Each row below holds a small network's activations on one input, seen along a few directions.
In each table, some parts of the input vary, and every possible input appears once, in random order.
Descriptions start from the smaller parts, as in this example, which fits no table here: one of 5 places around a ring, together with either a single point or one of 11 places around a ring or (one of 3 separate values, together with one of 4 places along a line).
Shared parts are said once, and a part with two or three values counts as separate values.

Other details of the inputs vary at random and push rows far along three fixed directions, the same in every table; ignore that.

Rows:
row 1: [ -9 -29   6  28  21  -4 -16   5  -3  -4   4   9   1   7]
row 2: [-34 -30  20   3  10   0 -25  11  -4  -4  -2   2 -10  11]
row 3: [ 20  20  -8  -5   1 -42  -8  10  -3  25   2  -6  11   6]
row 4: [ -7  15  11 -31  -4  31   2  14  -7 -16 -11 -17   2 -26]
row 5: [ 42  37 -16  -8   5 -31  -2  18  -8  20  -2 -14  24 -12]
row 6: [  3  19   8 -29 -14   7   8   9 -11  -6  -8 -11  -4 -14]
row 7: [-18   9  25 -45  -4  23   3  -8  10 -13   1  -1  -1 -22]
row 8: [ 38  44  -3 -32  -8 -34   4  16 -11  17  -5 -11  16 -15]
row 9: [ 18  25  -5  -9  14 -23  -5   3   8  16   8 -12  22 -14]
row 10: [-10 -17  18  -3  19   3 -27  22  -8  -5  -8   4   7  -6]
row 11: [ -7   5  -6  -6 -18  21  25 -26   9  -7   7  -3 -15   0]
row 12: [  2  23  20 -47   5  14 -11  24  -6  -8 -12 -12  16 -34]
row 13: [-17   8  20 -33  15  -1  -7   4   8  -7  12 -14   9 -23]
row 14: [-24  -2  26 -38  -6  30   3 -12  11 -16  -1   5  -7 -16]
row 15: [  2  14  -6 -10 -17  27  18 -20  11  -1  -4   2  -5  -6]
row 16: [  7  16   5 -16   2 -17  -4  19 -13   1   0 -16   5 -12]
row 17: [ 13 -16  -2  28  22 -41 -12   4  -4  10  16  10   8  13]
row 18: [  8   8   9 -12   4 -23 -11  19 -12   5  -3  -5   6  -5]
row 19: [ 11  11  -7   6  19 -26  -9   3   8  15  11  -9  19  -6]
row 20: [-12 -23   9  18  15   8 -10   3  -2 -10   2   5  -1   0]
row 21: [ 30  36   7 -39   0 -20   8   4   0   6   6  -4  18 -25]
row 22: [ -7 -15  14   0   3  -9 -15  15 -12  -3  -6   6  -6   6]
row 23: [-16 -35  16  18   6  -7 -22  11 -13  -5  -6  16 -12  19]
row 24: [-33 -48  20  24  20   6 -15   0  -5 -20  11  11 -13  11]
row 25: [  7 -20 -16  41   9 -22 -18  -1   1  20  -2  15   1  30]
row 26: [  4  25  -3 -30 -18  25  10  -4   5   2 -13  -5   1 -13]
row 27: [ 18   7 -30  22 -29  24  28 -15  -7  -1 -10   1 -16  13]
row 28: [  9   8 -13   3 -21  15  32 -21  -1  -9   6   1 -14   2]
row 29: [-27 -39  26  12  24  13 -25   9  -2 -16  -2  14  -1  -1]
row 30: [ 18  -1  -3  17  19 -25 -11   8  -2  10   6   4  15  -1]
row 31: [ 19  20 -12  -9 -20   7  31 -18   0  -3   5   0  -7  -5]
row 32: [-23 -20  27 -10  23   7 -28   6  10  -4  -1  11   8  -8]
row 33: [ 15  21 -18  -7 -25   7  32 -29  10   5   6   1  -9   3]
row 34: [ -2 -20 -14  40   5 -33 -12   1  -5  17   6   3  -9  32]
row 35: [ 16  34 -19  -8   8 -17  13   4  17   4  10 -18  28 -15]
row 36: [ 22   7 -39  30 -35  14  27 -30   4  15 -10  14 -17  29]
row 37: [-14 -23  20   4  24 -12 -17   8  -3  -9  11   5   3  -3]
row 38: [-12 -19  -2  12 -24  51  22 -24   2 -20 -10  19 -25   7]
row 39: [ -1  -3  -2   9  18 -16 -21  14   0  12   1  -7  12   2]
row 40: [ 27  17 -41  26 -32   7  28 -25   3  18  -7   4 -11  23]
row 41: [ 14   6  -9   9   5 -14  -2  -9  10  15   4   7  10   4]
row 42: [-41 -19  27 -21   2  20 -16  10  -3 -14  -6  -6 -13  -5]
row 43: [  7  21   8 -35 -16  20  22  -9   1 -13   1  -3  -3 -21]
row 44: [  2 -14  15   3  19 -21 -14   6  -2  -1   9  11   7   0]
row 45: [  5  24   5 -22  15  -9  -6   6   9   6   7 -16  20 -23]
row 46: [-16   3  17 -29 -14  24   4   9 -11 -17 -10  -9 -12 -14]
row 47: [-20 -38   1  39  27 -19  -9   8   3 -16  17   9   3  17]
row 48: [ 16  38  -1 -35   2  -6  -4  13   3  12  -5 -18  20 -23]
row 49: [  6  -7   3   9  17 -34 -13  -4   8  15  13  10   9   9]
row 50: [ 33  14  -4   1  11 -43  -1   3  -2  16  12   6  17  -1]
row 51: [ 11  -7  -8  22   5 -42 -16   4  -4  24   2   8   1  25]
row 52: [-15  -8  27 -24  16  -6 -18   2  10  -2   6   8   7  -9]
row 53: [-28 -23  30 -13  22  -1 -22   2   9  -8   9   6   2  -5]
row 54: [  7 -11 -12  30   6 -41 -14   4  -4  23   3   6  -2  28]
row 55: [  2 -16   4  15  16 -10 -23  17  -9   3  -6   6   7   5]
row 56: [-44 -30  11   9   8   7 -11  14   5 -19   0  -3  -6  11]
row 57: [-24 -15  -9  10 -26  54  17 -20   3 -14 -13   3 -26  11]
row 58: [ 30   4 -20  31  17 -39 -13  16 -10  21   3  -4  16  10]
row 59: [-13  16  11 -36  -6  30  -2   7   3  -7 -11 -14   3 -21]
row 60: [ -5  -5 -11  10 -29  21  21  -9 -12 -10  -8  -1 -26  13]
row 61: [ -9  11 -20   0 -19  33  24  -6  11 -14  -8 -11  -2   0]
row 62: [ 11   2 -22  23 -17  20  27 -20  -1  -5   0   1 -12   6]
row 63: [ 10 -18 -15  46  23 -36 -17  -4   7  22  12  10   9  22]
row 64: [ -5  33   9 -48  -2  21   0  13   2  -4  -8 -26  12 -33]
row 65: [ 11 -18 -35  52 -27  22  23 -22  -7   1  -9  15 -26  34]
row 66: [ 18  22 -15  -5 -26   0  23  -4 -12   2  -5  -9 -10   1]
row 67: [-10  -4  -3   9  24 -28  -4   6  15  -3  20  -6  17   2]
row 68: [  8  27  15 -39   9  -7   6  10  -2  -7  10 -18  14 -32]
row 69: [-25 -47  21  24  19  14 -23   3  -1 -13  -3  24  -7   9]
row 70: [ -6  14  19 -41  -6  34  -3  13  -5 -15 -17  -6   3 -27]
row 71: [ 23  12   0  -1  14 -21  -7   8  -1   9   3   2  18 -10]
row 72: [-12  10  15 -33  -3  36   0  15  -7 -18 -13 -15   1 -27]
row 73: [-36 -31  24  -4   1  12 -21   5  -2  -7  -9  12 -15  12]
row 74: [-20 -28  -5  23 -30  35  17 -15 -12 -17 -11  10 -37  23]
row 75: [-34 -34  24   6  24  12 -26   3   8  -9   2   7   1  -1]
row 76: [ 27  36 -22 -13 -20   1  16  -7   3  16  -8  -8   6  -4]
row 77: [  4   6  -4  -7 -27  16  17  -5 -10  -6 -10   1 -18   4]
row 78: [ 16  -9 -11  32  12 -18  -3  -1  -2   8   6   8   5  10]
row 79: [-18  -3   0  -9 -33  34  17 -17   0  -8 -13   4 -27  10]
row 80: [ 21  -9 -14  33  13 -28 -15  12  -9  16  -1   7   8  16]
row 81: [ 10  14 -23   6 -24  20  20 -15   3   6  -8  -4  -9   7]
row 82: [ 19  30 -30   0 -36  -2  31 -17  -2  14  -3 -12 -14  10]
row 83: [-12 -14  -9  14 -26  44  21 -34  12  -8  -7  18 -23  14]
row 84: [-31 -36  -4  24 -36  42  14 -28  -1 -11 -14  22 -43  35]
row 85: [ 35  31  -7 -10  10 -26   2   9  -1  13   4  -7  23 -18]
row 86: [ 10  19 -25   8 -15  21  36 -10   8 -15   1  -8   3  -7]
row 87: [ 17   4 -36  31 -30   3  38 -42   9  10  10   9 -19  27]
row 88: [  0 -16  -2  22  17 -31 -11  -7   7  12  16   9   3  16]
row 89: [ 16  -6 -15  33  12 -58 -18   8  -5  31   7   3   6  29]
row 90: [-22  -6  26 -22  21  11 -20   8   9  -7   1  -3  11 -19]
row 91: [-14   8  21 -33  16  -4  -9   4   8  -5  11 -10  10 -21]
row 92: [-29 -46  16  29  22  14 -19   5  -4 -16   2  11  -8   7]
row 93: [-25  -5  27 -28  15  20 -16   5  10 -11  -2  -3   8 -22]
row 94: [ 31  33 -22   2  10 -29   5  25   0   7   1 -19  31 -10]
row 95: [-19  -8  33 -31  13  13  -9   8  -2 -20   4   0   2 -22]
row 96: [ 30  30 -42  19 -30 -14  41  -5  -3   3   1 -10  -3  15]
Each input here is: one of 2 separate values, together with one of 4 places along a line, together with either a single point or one of 11 places along a line.
The inputs of row 11 and row 45 match in every part but the place on the line of 4. If row 17 is changed in the same way as row 11 into row 45, which row does it become?
> row 78
The inputs of row 89 and row 88 match in every part but the place on the line of 4. If row 79 is changed in the same way as row 89 into row 88, which row does it become?
> row 49
Start at row 32 and move only the place on the line of 11, one step at a time. The first step leads to row 83. Which rows follow, in order?
> row 41, row 15, row 93, row 90, row 75, row 63, row 9, row 45, row 19
Change only the choice among 2 separate values in row 14. List by row number the other rows that result.
> row 50
Start at row 36 and move only the place on the line of 11, one step at a time. The first step leads to row 26. Which rows follow, in order?
> row 25, row 76, row 40, row 48, row 59, row 81, row 57, row 39, row 64
Change only the choice among 2 separate values in row 80. List by row number the other rows that result.
> row 40
List by row number the other rows that have the place on the line of 4 and the choice among 2 separate values in common with row 60.
> row 6, row 8, row 16, row 18, row 22, row 23, row 46, row 66, row 74, row 77, row 96
Change only the place on the line of 4 in row 44. List by row number the other rows that result.
> row 10, row 22, row 71

Rows:
row 97: [  5  -4 -18  19 -27  14  19 -14  -7   0  -9   6 -21  20]
row 98: [-27 -20  18  -6   1  27  -3 -13   9 -14   1   9 -11  -2]
row 99: [  3 -22 -12  41  12 -24  -4 -10   5   8  12  12  -1  24]
row 100: [ -9  13  31 -45  17  -8 -26  30  -6  -2  -6 -13  15 -28]
row 101: [-23 -27   3  15  -4  51  -4   8  -8 -23 -17   4 -12   1]
row 102: [ 20  29 -13 -14 -18  -4  16   3  -7   5  -6 -12   1  -7]
row 103: [  9 -16 -11  36  18 -35  -9  -4   6  14  15  11   6  20]
row 104: [  4 -13 -11  30  16 -27  -5  -2   4   6  14   5   6  14]
row 105: [ 15  19  -9 -10 -10  -1  17 -18  10   7   5   0   2  -5]
row 106: [-30 -25   9   5  -9  31   0   4  -9 -21 -10   1 -21   6]
row 107: [-14   2  27 -29  31 -14 -22  21   5  -7  10 -11  22 -26]
row 108: [ 20  36  -9 -27 -21   2  18   3  -6   4  -7 -15   2 -12]
row 109: [ -7 -19   8  15  20 -25 -26  23 -10   4   1   0   5   9]
row 110: [ 21  38  -8 -29 -13   0  23 -13  10   6   5 -10   9 -19]
row 111: [ 22  21  -1 -11  12 -31  -5  -3   9  20  10  -1  20  -7]
row 112: [  4  -1 -18  18 -17  12  23 -26   9   0   5   8 -13  14]
row 113: [ -4 -21  10  13  13 -20 -27  10  -7  10  -3  10   1  13]
row 114: [-23 -14  15 -11  -9  27  -3   4  -6 -15 -11   2 -15  -1]
row 115: [ 14   5 -27  26  -8  26  24 -13   6  -7   0   0   2  -1]
row 116: [  8  19 -12  -9 -14  10  24 -15   8  -4   5  -6  -1  -6]
row 117: [ 19   7  -1   3   9 -35 -16  12  -7  21   0   1  10   6]
row 118: [-26  -8  28 -28   1  22 -15  12  -6 -13 -12  -1  -6 -13]
What do these inputs look like to the network?
> one of 2 separate values, together with either a single point or one of 10 places along a line
Change only the choice among 2 separate values in row 103. List by row number the other rows that result.
> row 97
